A small network was shown many inputs. Here are its activations along a few directions, one row for each input.
In each table, some parts of the input vary, and every possible input appears once, in random order.
Descriptions start from the smaller parts, as in this example, which fits no table here: one of 3 separate values, together with either a single point or one of 9 places along a line or (one of 4 places along a line, together with one of 5 places around a ring).
Shared parts are said once, and a part with two or three values counts as separate values.
In the rows, zero is written as 128.

Other details of the inputs shift rows strongly along three fixed directions, in all tables alike. That doesn't count.

Table:
R1: [202 164 139 110 186 176  71 149 167 150 104]
R2: [101  67 156 167  97  14  79 150 155 128 114]
R3: [134 150 120 117 145 115  74 123 172 173   7]
R4: [ 98 122  85 132 108 166 232 115  97 132 159]
R5: [182 179 107 107 144 141  32 131 169 182  42]
R6: [124 154 118 155 111 169 238 113 128 123 173]
R7: [122 119 112 107 117 133 129 113  70  54 203]
R8: [157  81 124  95 134 109  32 139 111  31 233]
R9: [164 170 127 112 143 167 115 116 133  97 150]
R10: [ 92  86 147 200  82  44 183 159  73 198 130]
R11: [164 104 192 179 121  39  53 174 102 149 136]
R12: [148 167 162 109 157 163  95 114 233 135  85]
R13: [161  71 116  70 161 138  25 142 100  33 228]
R14: [143 166  91 138 117 165 171 125 176 203  72]
R15: [170 137 169 145 148 110  84 155 113 132 137]
R16: [ 89  89 218 189 116  69 182 151 151 172 130]
R17: [188 179 132 132 146 130  53 143 169 182  51]
R18: [123 165  70 118 107 186 201  96 139 121 140]
R19: [123 126 162 202  75  43 148 148 112 175 122]
R20: [ 72 102 152  80 147 152 132 107  70  52 172]
R21: [ 97 137  90 157  74 126 206 111 121 150 141]
R22: [ 70  81 114 133 123  94 166 126  94 135  99]
R23: [112 141 138  72 180 205 132 109 148 110 108]
R24: [127 137 102 123  99 108  96 120 112 120 130]
R25: [ 95 125 210 169 110  73 145 130 143 140 119]
R26: [100 145  74  75 132 162 113  85 143  93  74]
R27: [146  82 137 109 151 134 105 146 101  65 226]
R28: [ 77 118  69  99 130 173 201  98 141 125  89]
R29: [127 154  91 115 146 205 214 114  98 136 134]
R30: [133 120 115 126 133 130 132 137 100 143 134]
Description of these inputs: one of 5 places around a ring, together with either one of 2 separate values or one of 4 places along a line.
The inputs of R23 and R20 match in every part but the place on the ring of 5. If R1 is changed in the same way as R23 into R20, which row does it become?
> R15
Change only the place on the line of 4 in R19. List by row number the other rows that result.
> R7, R9, R24
Change only the choice among 2 separate values in R23. List by row number the other rows that result.
> R22

Table:
R31: [ 75  94 127 124 106 125 184 111  99  89 173]
R32: [132 111 156 115 137 105  64 135 131 111 127]
R33: [ 80 100 116 128 106 121 182 114  93  90 175]
R34: [128 124  90  97 123 143 100 116  97  93 143]
R35: [109  92 199 197 109  43 148 162 129 189 104]
R36: [123 150  96  91 154 189 150 108 131 119 110]
R37: [120 180 100 160 104 158 225 109 168 195  66]
R38: [111 170 127 146 120 156 201 113 142 173  76]
R39: [145 105 130 120 140 101  63 145 123 121 129]
R40: [145 118 130 122 128  98  59 139 119 117 129]
R41: [ 67 103 131 154  94 103 216 119  55 113 169]
R42: [184 138 211 232 108  72 164 183 138 209 173]
R43: [119 147 101  89 155 192 151 108 135 118 107]
R44: [145 107 118 124 118  95  62 137 143 113 136]
R45: [126 165  88  93 138 184 146 103 123 117 112]
R46: [184 192 123 123 151 155  78 127 235 188  37]
R47: [143 106 138 117 145 102  66 146 126 120 131]
R48: [180 128 176 139 154 121  83 150 139 102 172]
R49: [113 118 114  95 135 149 114 113 136  83 150]
R50: [128 112  89  95 136 147 105 122 101  97 143]
What do these inputs look like to the network?
> either one of 2 separate values or (one of 3 separate values, together with one of 6 places along a line)
What sort of input is R33?
> one of 3 separate values, together with one of 6 places along a line
Change only the place on the line of 6 in R38. List by row number the other rows that result.
> R32, R34, R40, R41, R45
